A small network was shown many inputs. Here are its activations along a few directions, one row for each input.
Each table varies a few parts of the input and shows all the possible inputs, shuffled.
Descriptions start from the smaller parts, as in this example, which fits no table here: one of 8 places around a ring, together with either a single point or one of 11 places along a line or (one of 3 separate values, together with one of 6 places along a line).
Shared parts are said once, and a part with two or three values counts as separate values.
In the rows, 128 means zero.

Other details of the inputs shift rows strongly along two fixed directions, in all tables alike. That doesn't count.

Rows:
x1: [115 131 125 132 120 124 148 117 131 121 125 114]
x2: [162 110 170 138 130 106 126 136 117 135 155 128]
x3: [163 125 102 121 117 124  73 137  86  62  92 130]
x4: [126 131 121 125 136 140 128 104 133 138 125 135]
x5: [116 117 125 129 126 125 136 143 133 135 137 131]
x6: [119 119 132 116 135 137 129 145 139 133 138 136]
x7: [148 125 180 125 138 116 152  97 128 142 144 113]
x8: [126 129 120 141 135 125 132 116 138 140 123 134]
x9: [124 145 122 120 127 139 125 124 133 138 141 133]
x10: [127 132 117 137 125 121 130 131 141 146 132 135]
x11: [177 132 104 135  96 106  86 130 104  79 124 129]
x12: [145 103 172 135 141 115 156 109 129 142 162 123]
x13: [130 135 123 124 135 132 121 133 147 144 133 138]
x14: [116 133 124 129 112 121 145 131 134 127 134 116]
x15: [124 127 119 135 126 127 127 132 135 146 136 142]
x16: [127 127 123 128 141 132 125 109 143 139 120 135]
x17: [122 125 120 138 135 131 129 118 131 140 127 141]
x18: [125 136 116 135 120 129 133 127 131 144 137 135]
x19: [123 123 123 126 141 139 122 111 136 140 124 143]
x20: [117 134 128 115 126 139 135 136 132 126 141 124]
x21: [114 135 133 133 128 128 139 124 117 132 121 122]
x22: [122 137 121 124 133 139 129 101 129 134 128 130]
x23: [119 121 122 131 125 119 140 143 139 134 132 124]
x24: [117 129 132 135 132 129 139 130 119 135 117 126]
x25: [ 44 136  35 113 131 171 102 163 138 109  53 147]
x26: [117 125 121 129 119 127 143 139 130 132 137 123]
x27: [114 131 123 128 116 127 143 134 127 128 139 120]
x28: [117 139 133 134 115 120 137 139 128 136 125 117]
x29: [120 126 137 122 140 138 132 122 123 135 114 128]
x30: [195 124 146 125 110 105  83 142  99  75 131 120]
x31: [122 142 117 133 117 129 133 123 128 140 140 130]
x32: [120 125 142 123 137 137 120 152 134 142 129 138]
x33: [126 130 124 122 134 138 119 134 140 144 136 145]
x34: [123 130 140 125 137 131 122 153 141 142 123 131]
x35: [113 129 124 131 125 131 145 120 124 122 130 119]
x36: [119 120 126 119 136 141 139 117 130 126 124 123]
x37: [115 121 136 135 138 127 132 134 123 137 118 134]
x38: [118 131 131 135 123 127 134 146 123 142 128 125]
x39: [118 140 138 120 128 138 126 143 127 137 132 125]
x40: [115 127 126 118 133 140 139 113 127 122 126 120]
x41: [198 109 218 128 138 107 140 116 118 143 189 118]
x42: [115 137 132 133 119 126 134 140 121 138 132 121]
x43: [117 129 126 120 129 132 141 111 135 121 121 115]
x44: [151 130  74 137 111 127  79 135 100  75  95 140]
x45: [122 124 129 117 135 131 132 145 145 132 133 129]
x46: [165 108  91 121 122 120  74 142 105  56  91 131]
x47: [129 139 122 121 130 140 124 128 137 142 139 137]
x48: [116 138 134 135 124 121 142 122 125 130 115 118]
x49: [121 127 128 115 129 139 135 141 135 130 139 127]
x50: [118 118 125 134 134 123 143 128 136 128 122 122]
x51: [116 117 140 123 145 136 126 127 128 137 114 137]
x52: [125 147 122 121 123 133 126 122 141 137 136 127]
x53: [207 103 152 142 123  90  89 131  90  74 125 125]
x54: [121 142 119 138 121 126 137 106 133 132 125 125]
x55: [120 127 133 138 129 119 131 151 134 143 123 126]
x56: [119 136 128 116 122 132 138 133 139 125 136 119]
x57: [123 139 121 125 129 133 130  99 137 132 122 125]
x58: [115 122 122 132 128 132 145 124 126 126 127 122]
x59: [165 109 172 129 145 112 126 114 122 126 133 125]
x60: [120 140 119 136 126 132 135 108 125 133 131 129]
Each input here is: one of 3 separate values, together with one of 4 places along a line, together with one of 5 places along a line.
Changing only the place on the line of 5 turns x45 into x49. The same change can be made to x10. Which row results?
Answer: x18
Changing only the place on the line of 5 turns x21 into x24. The same change can be made to x39. Which row results?
Answer: x41
Which other rows does x15 become when the place on the line of 4 takes its other values? List them by row number.
Answer: x17, x19, x33
Which other rows does x57 become when the place on the line of 4 takes its other values? List them by row number.
Answer: x11, x52, x54
Which other rows does x50 become when the choice among 3 separate values takes its other values? List them by row number.
Answer: x8, x53
